These are the activations of a small neural network, seen along a few directions. Each row is one input.
Each table varies a few parts of the input and shows all the possible inputs, shuffled.
A made-up example of a description, with smaller parts first: values(3) and (point or ring(9) or (line(4) and ring(8))).
Shared parts are said once, and a part with two or three values counts as separate values.
(in the rows, 128 means zero)

Other details of the inputs vary at random and push rows far along two fixed directions, the same in every table; ignore that.

Table:
r1: [ 99 187 195 185 119 115 140 177 152  96  94 112 122 118 110]
r2: [104 161 183 167 151  90 114 205 158  90  91 117 125 128 109]
r3: [124 135 126 130 118 133 140 103  96 158 145 112 117 151 137]
r4: [130 129 132 111 120 139 127 121  98 141 111 113 129 162 118]
r5: [123 102 136  74 141 131 125 126 101 130 139 116 110 139 128]
r6: [ 90 154 188 171 150  94 125 203 139  85  83 111 120 108 104]
r7: [129  80  91 180 158 142  90 120 198  94 121 151 201  57 152]
r8: [128 127 137 114 130 121 130 122 111 151 150 115 101 157 145]
r9: [143  55  52 160 138 149 102  52 147 152 194 152 188  65 166]
r10: [114 191 184 181 128 112 140 197 150  84  65 122 119 102 104]
r11: [125  84 102 207 151 134  95 118 195 108 146 156 184  40 164]
r12: [140  95  80 212 156 121 104 127 180 105 128 159 186  33 147]
r13: [118  87  56 204 112 151 113 128 217 107 120 176 180  68 137]
r14: [125 116 135  78 129 151 128 109 113 121 121 119 126 144 124]
r15: [120 124 142  94 124 150 134 119  95 123 117 111 124 141 115]
r16: [123 173 167 191 138  78 131 201 143 108  83 130 113 121 110]
r17: [120 132 140 121 131 119 139 119 104 148 158 119 109 146 130]
r18: [124 114  90 236 139 135 102 108 183 114 145 149 202  58 150]
r19: [115 103  97 105 103 138 144 138 148 134 135 153 109 143 124]
r20: [102 158 176 182 145  85 118 199 138 104  81 113 123 132 106]
r21: [128 126 140  92 122 134 133 108 127 135 154 121 114 143 142]
r22: [153 145 122  86 118 136 137 111 116 139 127 133 113 156 123]
r23: [124 114 126  97 139 121 125 122  93 144 144 117 120 152 116]
r24: [121 120 131  94 124 131 131 114  85 133 135 111 124 148 114]
r25: [126 121 124 108 124 129 125 118  84 149 125 113 123 161 119]
r26: [122 175 180 170 143  80 130 206 163  87  88 128 111 109 112]
r27: [148 135 129  83 126 122 137 126 125 130 130 131 111 141 130]
r28: [130 135 136  93 126 136 136 109 122 143 156 120 112 158 143]
r29: [115 129 144 106 117 143 142 106  89 146 147 118 108 129 128]
r30: [135 137 123 108 123 130 142 121  92 132 127 125 112 120 121]
r31: [103 164 188 152 143  98 120 197 167  80  81 117 128 127 111]
r32: [125 116 140  90 126 144 133 106 125 136 148 127 113 129 146]
r33: [133 119 129  78 135 133 122 120 117 133 136 122 126 162 128]
r34: [144 136 125  83 122 143 138 110 116 129 119 131 110 133 127]
r35: [143 131 133  78 131 130 139 126 119 130 126 131 104 134 133]
r36: [127 119 143  92 125 125 133 114 110 143 162 118 102 142 139]
r37: [153 125 120 102 130 112 130 133 108 150 131 131 103 149 131]
r38: [101 192 185 198 122 112 138 179 149 107  85 108 122 134 120]
r39: [146 129 117 102 132 114 140 123  95 149 144 131 107 144 120]
r40: [127 146 135 111 116 140 134 103 120 146 133 113 110 165 141]
r41: [100 174 189 176 130 111 127 193 149  81  71 109 137 122  99]
r42: [118  73  58 204 126 130 113 139 205 107 137 180 170  68 143]
r43: [157  59  44 137 140 171  90  50 162 134 158 155 207  96 156]
r44: [174  71  36 141 142 152 100  66 172 141 165 168 193  78 164]
r45: [133 123 123 106 124 147 127 108 104 135 128 120 141 153 117]
r46: [142 137 119 101 117 125 143 115  90 141 135 124 113 135 117]
r47: [125 123 123 112 130 132 127 116  94 137 135 119 135 149 116]
r48: [113 119 100 120  89 148 151 136 131 136 127 139 108 143 112]
r49: [146  96  74 210 151 115 103 122 181 110 136 159 190  44 144]
r50: [133 106 122 105 139 120 112 129 114 144 132 120 124 150 131]
r51: [118  89 102 222 149 129 101 117 183 111 145 153 187  35 154]
r52: [145 142 117 104 119 125 142 116  89 148 137 128 113 146 115]
r53: [122 190 179 162 127 102 133 188 167  87  73 128 118 118 107]
r54: [145 113 120  88 137 126 134 123 111 137 140 133 106 121 135]
r55: [149 149 121 114 116 136 139 118 109 136 124 130 123 142 116]
r56: [111 107  89 123  95 141 146 131 120 140 139 146 108 139 116]
r57: [129 126 136  98 130 127 133 114 109 148 164 118 104 154 139]
r58: [117 111 126 102 132 142 130 114  90 129 131 114 130 129 120]
r59: [128 145 137 114 113 147 143 100 105 147 146 115 118 154 126]
r60: [ 87 145 145 188 117  96 147 206 162  93  98 150 104 123 105]
r61: [132 130 130 109 125 132 130 111 125 147 146 118 114 159 150]
r62: [153 141 118 105 116 131 130 118 122 143 112 135 118 151 129]
r63: [145 147 129 102 112 135 145 117 105 134 121 123 116 138 115]
r64: [117 139 144 114 114 132 142 110  98 143 149 113 113 137 124]
r65: [127 137 144  91 112 144 137  96 119 137 145 118 110 150 132]
r66: [124 194 173 194 122 101 133 199 152 102  62 126 125 123 107]
r67: [156 130 117  89 123 124 131 123 116 150 126 134 110 155 135]
r68: [125 179 175 176 146  82 127 208 163  93  89 133 114 118 111]
r69: [130 101 126  85 137 124 118 121 113 132 146 117 123 140 126]
r70: [152  76  49 149 131 173 102  37 167 146 180 151 193  92 170]
r71: [132 120 131  91 133 127 119 129 119 139 121 119 123 164 131]
r72: [124 123 126 133 131 119 135 112 105 157 152 117 113 146 140]
r73: [147 137 113 125 118 120 137 123  96 151 121 130 118 141 123]
r74: [134 123 127  91 123 140 120 112 112 141 115 118 126 168 126]
r75: [122 130 146  95 117 152 135  98 120 133 138 123 110 135 135]
r76: [123 128 139 107 113 159 140  97 105 142 142 119 118 127 130]
r77: [130 122 135  75 123 143 126 108 113 125 126 116 125 157 120]
r78: [122 107 127 101 138 119 126 122 100 134 143 115 125 137 118]
Description of these inputs: ring(6) and (point or (values(3) and line(4))).
Question: Changing only the ring(6) part turns r29 into r11. The same change can be made to r73. Which row results?
Answer: r37
Question: Changing only the ring(6) part turns r56 into r42. The same change can be made to r64. Which row results?
Answer: r36
Question: Which other rows does r10 become when the ring(6) part takes its other values? List them by row number.
Answer: r12, r30, r34, r35, r54
Question: A walk changes only the line(4) part. It starts at r58 and steps to r24. List the rest of the walk in order.
Answer: r47, r25
Question: Which other rows agree with r78 in the ring(6) part? List them by row number.
Answer: r6, r9, r12, r16, r17, r20, r23, r39, r49, r51, r60, r72
Question: Which other rows does r68 become when the values(3) part takes its other values? List them by row number.
Answer: r2, r57
Question: Which other rows does r31 become when the values(3) part takes its other values? List them by row number.
Answer: r21, r27
